Each row below holds a small network's activations on one input, seen along a few directions.
Each table varies a few parts of the input and shows all the possible inputs, shuffled.
A made-up example of a description, with smaller parts first: one of 3 separate values, together with either a single point or one of 9 places around a ring or (one of 6 places along a line, together with one of 8 places around a ring).
Shared parts are said once, and a part with two or three values counts as separate values.

Other details of the inputs vary at random and push rows far along two fixed directions, the same in every table; ignore that.

Rows:
x1: [ 42  16   2  -6   8 -39  33 -39 -16  -4  18 -26  52 -36  24 -20]
x2: [ 60  39  83  -5   1  14  37  27 -19 -28  -9 -19  -3 -54  15 -27]
x3: [-57 -26 -12   3  -1  14 -22  13  -7  43  -6  21 -37  27  -9  17]
x4: [ 69   5 -78  -4  43 -20  62 -25  14 -47  12 -12  35 -27  -6  85]
x5: [-46 -25 -17  -8  -1  10 -22  10  -5  28 -21  12 -55  39 -17  20]
x6: [ 39  22  71  -7 -38   1  15 -11 -13 -30  14  21  21 -51   6 -64]
x7: [ 50  59  -8  -6  22 -25  32 -30  -8 -21 -18 -14  40  -6   8 -22]
x8: [ 59  19  11  -3  17   2  50  -3  -7 -31  13 -17  21 -52  19  29]
x9: [ 21  26  74  -2 -29 -13  40  -8 -31 -37 -24   1   1 -38  -2 -46]
x10: [ -35  -43 -109   -4   26  -26  -25  -26    8   68   30  -14   20   57
   -7   46]
x11: [-66 -56 -96  13   3  -9   1 -24   3  47  32  23  12  35  -9  72]
x12: [-65 -27  -9  26   5  23 -54  25  20  17  -2  -3 -20  18   7  20]
x13: [-61 -28 -12  19  -9  11 -50  24  19   7 -11  -9 -19  41 -12   8]
x14: [-22 -15 -28 -20  20  -6 -39  13   1  57  -9 -17 -34  47  -1  -7]
x15: [-66  23  49  27 -10  42 -58  49  17  16 -34   1 -33  49  -5 -46]
x16: [-64 -48 -98  26  17  -5 -36   1  37   8  12   1  15  48 -19  67]
x17: [-31 -33 -23 -16 -29  14 -43   2  11  30  14  22 -31  43 -20  -5]
x18: [ 58  15   0 -13   1  -9  22 -29  11 -51   2  24  14 -43  -3  -4]
x19: [  4  24  88  30 -23  -2   7  10  -5 -49  -6 -13  34 -59  25 -48]
x20: [-30 -29 -18  -9 -10  25 -50   7  15  39  13  33 -35  26  -9   3]
x21: [-59  -6  61  15  -9  32 -64  58  14  13 -29  -8 -53  26  -2 -40]
x22: [ 52  11  16   0   0  -4  57  -3 -13 -24  27 -16  43 -44  19  16]
x23: [-36  -4  46 -19 -15   0 -46  36 -12  72  -8 -25 -36  47   2 -70]
x24: [ -34  -12 -112   -2   12   14  -30  -23   33   27   18   45    1   69
  -26   56]
x25: [-56  -9  57  -9 -17  24 -30  43 -12  43 -28  13 -67  29  -8 -36]
x26: [ 53 -10 -84  -4  17 -19  33 -67  19 -46  32  31  48 -49   5  63]
x27: [ 62  -4 -74  -2  28 -25  69 -26   8 -40  28 -13  57 -20  -7  74]
x28: [ 24  -8 -79   6  13 -42  68 -56  -2 -44  12  15  59 -27 -15  60]
x29: [  7  26  84  30 -19  -3   6  12  -6 -53 -12 -11  33 -51  14 -51]
x30: [-16  -3  57 -16  -8  41 -35  67  -4  44 -20 -21 -81  40  -4 -19]
x31: [ 24  33  81  16  -6   5  -3  15  -2 -71 -39 -16 -11 -44   8 -42]
x32: [ 54  25  -3 -11  26 -32  26 -31 -15 -16  -3 -20  28 -37  16 -12]
x33: [ 64  16   2 -16  -3 -10  19 -35   6 -59  -6  21   3 -39  -3   0]
x34: [ 43  24  69 -14 -35  -2  17  -7  -6 -37   5  17  14 -43   1 -66]
x35: [ 65   7 -90 -16  43 -50  35 -59   0 -35  -5 -20  33 -15   2  50]
x36: [ 15  34  85  26  -5   7  -1  16  -3 -59 -26 -10   9 -58  15 -44]
x37: [-68 -17  61   4 -36  21 -25  35 -24  56  -4  15 -37  25  -6 -46]
x38: [-31  -4  47 -20 -20   0 -49  32 -17  66 -17 -27 -46  50   2 -66]
x39: [-24 -12  59 -13 -23  35 -28  63  -9  50  -4 -21 -56  47  -5 -27]
x40: [ 25  29 -87  13  28 -24  66 -61   5 -49  -6  25  58  -9 -15  64]
x41: [ 45  37  72 -15   6 -16  15  -9 -24  -4 -10 -29   8 -50  34 -62]
x42: [ 52  30  85  -3 -15   8  44  25 -24 -21   7 -19  20 -45  14 -38]
x43: [-42 -40 -18  -6 -29  20 -40   2  10  50  36  29 -12  26   0  -6]
x44: [ -58  -51 -101    8   18   -1   -6  -22    8   40   18   25  -10   30
   -7   84]
x45: [ -19   -9 -105    6   36   21   -1    8   24   37   14    1   -2   75
  -20   82]
Description of these inputs: one of 5 separate values, together with either a single point or (one of 2 separate values, together with one of 4 places along a line).
Changing only the choice among 5 separate values turns x31 into x5. The same change can be made to x19. Which row results?
Answer: x11
Changing only the choice among 5 separate values turns x38 into x13. The same change can be made to x14. Which row results?
Answer: x21
Which other rows does x27 become when the choice among 5 separate values takes its other values? List them by row number.
Answer: x16, x23, x28, x34
Which other rows agree with x26 in the choice among 5 separate values? List them by row number.
Answer: x6, x17, x18, x20, x24, x33, x34, x43
Which other rows does x2 become when the place on the line of 4 takes its other values? List them by row number.
Answer: x4, x8, x30

Rows:
x46: [ 46  38  72   6  -1  12  11   7   1 -69 -24   2  12 -58  16 -46]
x47: [-39 -28  13  -1 -30  31 -47  33  12  33  17  21 -20  19   3 -12]
x48: [-18  16  -9  11  13  -4  -1  -3  -4 -13 -27   7 -10   9  -5  19]
x49: [ 42  -3  -8 -14 -10 -28  21 -26   0 -48   0   9  21 -34  -4  -8]
x50: [-50 -10  18  15  -3  28 -23  43  -4  29 -10   2 -31  34 -21   3]
x51: [ 24  -6 -57   8  -4  -6  42 -39  20 -41  30  31  41 -30  -6  55]
x52: [-15 -10   2 -20 -25  20 -52  13   0  42  11  13 -32  43  -5 -33]
x53: [ 73  56  69 -12 -11  13  31  -5  -9 -47 -20  -6  -2 -29   2 -46]
x54: [  7  11 -63  25  34 -20  28 -33  18 -51  -5  -7  50 -17   6  39]
x55: [ 46  18  80   5 -17 -19  29  -9 -29 -29   6 -18  23 -66  25 -45]
x56: [ 21  -4 -65  -1   8 -44  49 -46  -4 -39   1  17  42  -9 -20  39]
x57: [-40 -16  22   9  -5  24 -14  43 -16  46 -15 -10 -39  36  -5  12]
x58: [ 14  16  -2  16 -11 -16  35 -21   0 -35  17   2  55 -38  13  -3]
x59: [-32 -13  91  -7 -40  34 -47  46 -13  25   3   8 -42  -5  -1 -67]
x60: [ 45   8   8   6   7   1  47  -8  -9 -40  -4  -9   3 -38   4  32]
x61: [-58 -30 -47  -3  -7   9 -37 -12  13  31   2  32 -39  37 -12  30]
x62: [-55 -20 -44  21   3  24 -21  34  19  34   4  15 -11  54 -17  46]
x63: [ 55  17   9 -14  12   1  54  -6   1 -28   4 -10   8 -26   9  25]
x64: [-49 -22  14   4 -14   2 -59   0   9  40 -12   6 -24  22   5 -21]
x65: [ 38 -25 -59  -1   8 -21  32 -39  -9 -29  27   6  34 -39   8  54]
x66: [ 44 -13 -56   6  25 -13  31 -19  -2 -40  13 -12  24 -30   6  67]
x67: [-50 -19 -47   4  12  17 -38   6  19  22 -12  13 -49  45 -12  45]
x68: [ 16  -4 -60   7  11 -11  34 -52  18 -50  18  37  31 -27  -6  41]
x69: [ 48   6 -68  -3  12 -35  16 -58   8 -22  28   0  52  -5  -3  21]
x70: [ 10 -10 -77 -15  -3  -1   2 -39  15   9  23  23   4  31 -19  39]
x71: [ 47  44  83  11 -19  20  39  18   4 -60 -11   4   4 -55   8 -30]
x72: [-37 -15 -59  -8  32   0 -26  12   3  65  -4 -21 -22  54  -3  20]
x73: [ 29  10 -19 -13   5  11 -19   2   6  -5   0  -5  -6  21  -4   1]
x74: [ 56  61  64  -2  -4  -5  28  -5 -18 -39 -22 -32  24 -26  14 -62]
x75: [  8   2  62  -7 -24 -19 -11   5  -5  -8 -12  -9  -4 -15   2 -63]
x76: [-57 -13  15  15  -2  21 -32  39   1  30  -6 -22 -22  29  -8  -8]
x77: [ -6   4 -10   0   6 -12  12  10  -2 -11 -25  -4  -7  22 -18  11]
x78: [ 42  14   1  12   0   6  19   5  16 -53   5   2  29 -40   8  18]
x79: [ 42  45  78   9   2 -15   5  -9  -5 -53 -35 -21  14 -57  20 -44]
x80: [-52 -44 -41   5  -5   9 -12   6 -14  60  12  13 -16  42 -12  42]
x81: [ 49  19  82  -4 -27   3  48  -9 -29 -34  -3   3   1 -65  14 -34]
x82: [ 53   1   1 -22  -1 -14  35 -19  -7 -18  24   2  25 -40  17   5]
x83: [-19  22  64   7 -21  -9  -9  -8 -18  -7 -26  -2  -4 -22  18 -60]
x84: [-34 -25  14   4  -5  34 -47  45   7  20   1  -4 -39  22 -12   0]
x85: [-31  12  96  15 -26  33 -50  66  10  25 -10 -16 -29  10  12 -60]
x86: [ 41  16 -71  -5   8 -27  40 -56  -4 -23  16  19  52   4 -15  34]
x87: [-11  14  76   7 -26  10  10  17 -26  -4  -3  13  -1 -22  -9 -46]
x88: [-25 -10 -70  24  16  -2   3   1  23  -4  14 -11  31  18  -1  55]
x89: [-50 -26  13  11 -11  14 -55   9  18  36  -1  13 -11  24   3 -27]
x90: [ 24  21  76 -12   3   5   2  33  -8  10   0 -35  -9 -12  23 -40]
x91: [-41 -26  11 -16 -27   9 -27  15   5  29  -6  17 -48  37 -18 -20]
x92: [ 48  25 -68   0  26 -16  39 -37   2 -31  -1   0  42  11 -14  46]
x93: [-37   6  96   8 -19  25 -23  58 -27  38 -23 -38 -44  12  19 -55]
x94: [ 42  -7 -64  -7  22 -28  23 -24  15 -56  -3  -6  23 -15 -11  48]
x95: [ -3  -7  -2   9   3  19   6  11   9 -17   2   3 -17  -4 -18  25]
x96: [-54 -46 -43   2 -10  23 -26   2  12  36  24  24 -26  33 -25  36]
x97: [-43 -28 -49   0  13  16 -57  10  20  23 -13   7 -36  39  -6  40]
x98: [ 60  32  -5   0  17 -17  12 -23   3 -34   2 -22  32 -11   3  -8]
x99: [ 40  14   5 -14   0 -17  59 -23 -17  -8  11   6  38 -28   6  10]
x100: [ 33  24  75   7 -20 -16  44  -9 -39 -27  -4 -22  26 -60  27 -49]
x101: [ 14 -23 -82 -21  19 -17  -5 -26   6  26  23  17   1   7  -5  33]
x102: [ 26  19  -4   2  11 -33  35 -14  -3 -47 -22 -30  27 -20   0  -2]
x103: [-40 -20 -62  -4  -4   1 -35 -13   4  56  15  -1  -2  66  -9   4]
x104: [-37 -21 -73  18  14 -13  -4 -35  15  -1  11  14  33  13   0  30]
x105: [ 53  35  76  -1  -2 -25  20   5  -5 -55 -26 -30  13 -43   7 -53]
x106: [  1  28  70  10  -7  28  -2  23   5 -31 -22  12 -30 -16   5 -39]
x107: [  7   5   0  -8  13   6  26  17  -6  20  -3 -10   1  18   1  24]
x108: [-15  -1   7 -20  10  25 -25  30   1  52 -12  -1 -59  36  -7  -7]
x109: [-45  24  90  15 -13  35 -30  54  -8  12 -33  10 -44  21   1 -62]
x110: [ 49   2 -70 -20  21 -25  46 -54   3 -11  17  19  21 -26  -8  40]
x111: [-16  10  69   9 -24   3   2  12 -20  -3   0 -10   8 -27   5 -56]
x112: [ 32  11   7  18  16 -14  17  -7   6 -46   7 -21  34 -41  -2  11]
x113: [ 41 -11 -55  -9  21 -36  38 -42   5  -7  39  -9  51 -24  13  41]
x114: [ -6  -8  -8 -12   0 -10  18  -6 -10  30  19 -14  17   5  15  -2]
x115: [-45 -27  10  -2 -16  27 -54  16  13  25   1  28 -26  21   2 -24]
x116: [-34 -42 -44 -22  -5  19 -11   5  11  64  28  15 -30  45  -7  38]
x117: [-36  -9  -1 -14  -1  -1 -26  11 -12  71  -1  -6 -25  31   4 -36]
x118: [ 24   2 -57  22  35 -18  11 -36  29 -49   0  -4  49 -24   2  44]
x119: [ 21   7  -8  -2  -6 -41  37 -33  -9 -38  -8 -11  38 -26   0 -15]
x120: [-18  25  67   9 -18   9   3   7 -14 -15 -12  27  -1 -14   3 -56]
x121: [ -1  17  79 -24  -5  28 -43  57 -15  43 -20 -12 -66  12   9 -69]
x122: [ -6 -14 -70  -5  33 -11  22  -6   7  21  16 -28  20  27   8  56]
x123: [ 30  31  62 -12  13  -4 -10  22 -13  15 -14 -26 -20 -14  14 -56]
x124: [-37   0  93   8 -40  26 -48  46   2  34   6   2 -19   3  13 -71]
x125: [-30  -5 -72  15  28 -18  -9 -25  12  -7 -14 -13  11  17   1  50]
x126: [-30  -5   7 -18  -4   7 -18  16 -16  72  -7  16 -32  34 -11 -26]
x127: [ 53  39  76  -9 -11  -6  39   6  -7 -64 -32  -8 -11 -42  -1 -41]
x128: [ 26   0   7  11  -1 -21  18 -26  -2 -35  21  -3  43 -47   0  -1]
x129: [-23 -36 -47 -18  18  20 -29  32  13  48  19  -9 -32  50   3  44]
x130: [-26   6  -8   5  -4 -12   0 -21 -10  -4 -11  26   1   3  -4   4]
x131: [-28 -32 -56 -12  16 -12 -39  -5   6  73  20   2 -19  41  -4   8]
x132: [-50 -39 -52  -6  -6   6 -56  -8  14  31   1  25 -27  31  -5  27]
x133: [-35 -24  20  10   3  14 -39  39  -4  44   2 -27 -35  27   8   1]
x134: [-29 -13 -55 -11  29   7 -18  17   0  64  -9   1 -29  58 -18  33]
x135: [-26 -19 -65  15  -2  -2  14 -14  12   6  24  31  33  16 -13  52]
What is each input in this table made of?
Answer: one of 2 separate values, together with one of 5 places around a ring, together with one of 9 places around a ring
Changing only the place on the ring of 9 turns x100 into x111. The same change can be made to x57. Which row results?
Answer: x50
Changing only the place on the ring of 9 turns x118 into x79. The same change can be made to x120. Which row results?
Answer: x130
Changing only the place on the ring of 9 turns x78 into x84. The same change can be made to x51. Which row results?
Answer: x96
Which other rows does x55 become when the place on the ring of 9 takes its other values? List them by row number.
Answer: x64, x69, x75, x89, x113, x124, x128, x131
Which other rows does x98 become when the place on the ring of 5 takes its other values? List them by row number.
Answer: x53, x73, x74, x92
Which other rows does x135 become when the choice among 2 separate values takes its other values? List them by row number.
Answer: x62
Start at x47 and move only the place on the ring of 9, one step at a time. The first step leads to x115. Which rows follow, in order?
Answer: x132, x49, x52, x101, x82, x65, x59
